A small network was trained on made-up records. Each row is its average activation on records with the value named, seen along a few directions.
Values that are neighbours, or in one group, have similar rows; names and order tell nothing.
In the rows, 500 means zero.
Random noise pushes rows far along 5 fixed directions. That doesn't count. These rows show it; they differ only by the noise:
[525 593 479 431 514 675 351 227 260 452 630 497 518 516 440 381 617 469
 433 544]
[485 516 443 428 518 610 484 419 441 594 513 488 535 422 449 374 491 434
 450 582]
[543 488 577 658 419 490 374 440 441 311 504 545 486 589 560 541 559 584
 535 406]
[479 585 417 305 516 722 372 142 387 546 269 433 586 297 423 371 482 475
 484 541]
[580 428 693 360 546 723 378 534 524 802 485 624 534 410 510 246 531 424
 430 517]
[608 484 476 508 359 447 439 622 384 537 607 456 472 595 489 431 515 602
 573 552]
[366 555 380 538 583 613 523 235 476 390 434 490 559 376 458 487 479 379
 405 534]


B, 9 values:
b6: [300 569 306 628 658 311 787 430 699 375 593 392 521 410 477 772 355 309
 450 613]
b3: [533 679 380 437 480 531 295 128 262 274 406 408 539 530 418 531 575 547
 520 484]
b4: [407 494 483 656 453 346 500 446 569 167 370 496 417 505 548 758 544 621
 583 327]
b2: [546 510 401 374 460 561 556 659 400 667 620 455 503 595 426 388 509 509
 507 560]
b9: [552 511 496 384 456 572 461 516 247 548 661 496 416 611 442 444 639 528
 445 524]
b1: [362 591 450 737 630 398 590 275 738 224 336 504 520 388 552 772 382 425
 448 432]
b8: [384 607 620 292 729 720 398  33 647 503 242 535 636 243 503 561 527 330
 479 431]
b5: [490 508 654 402 531 709 383 270 565 455 109 593 578 377 583 459 480 580
 557 297]
b7: [236 410 279 476 673 362 913 594 746 533 239 397 538 286 467 595 297 377
 374 573]
The values of B form 3 separate groups.
- List the group mates of b3, in the order listed. => b2, b5
- List the group mates of b9, in the order listed. => b4, b7

U, 9 values:
u5: [464 600 439 480 604 485 631 452 588 463 609 394 498 507 431 625 445 455
 483 544]
u1: [525 388 402 553 402 401 604 808 527 582 592 480 453 551 470 428 372 552
 473 536]
u8: [578 666 466 274 484 683 383 140  97 556 583 419 478 466 443 336 666 569
 433 618]
u6: [456 366 509 713 579 428 610 811 744 539 627 642 479 554 563 432 438 317
 418 470]
u2: [395 438 512 583 499 428 548 579 483 346 525 582 476 579 555 568 629 503
 528 427]
u3: [547 327 670 468 458 650 340 632 605 690 393 611 581 500 530 366 519 480
 499 427]
u7: [484 519 623 304 588 748 409 238 465 590 254 551 504 322 527 399 571 478
 445 434]
u4: [514 458 610 676 457 321 431 538 671 304 366 516 486 544 584 708 497 580
 600 358]
u9: [498 583 457 614 451 300 588 493 659 442 276 440 561 393 534 720 259 563
 643 532]
The values of U form 3 separate groups.
- List the group mates of u8, in the order listed. => u2, u7
- List the group mates of u5, in the order listed. => u4, u9
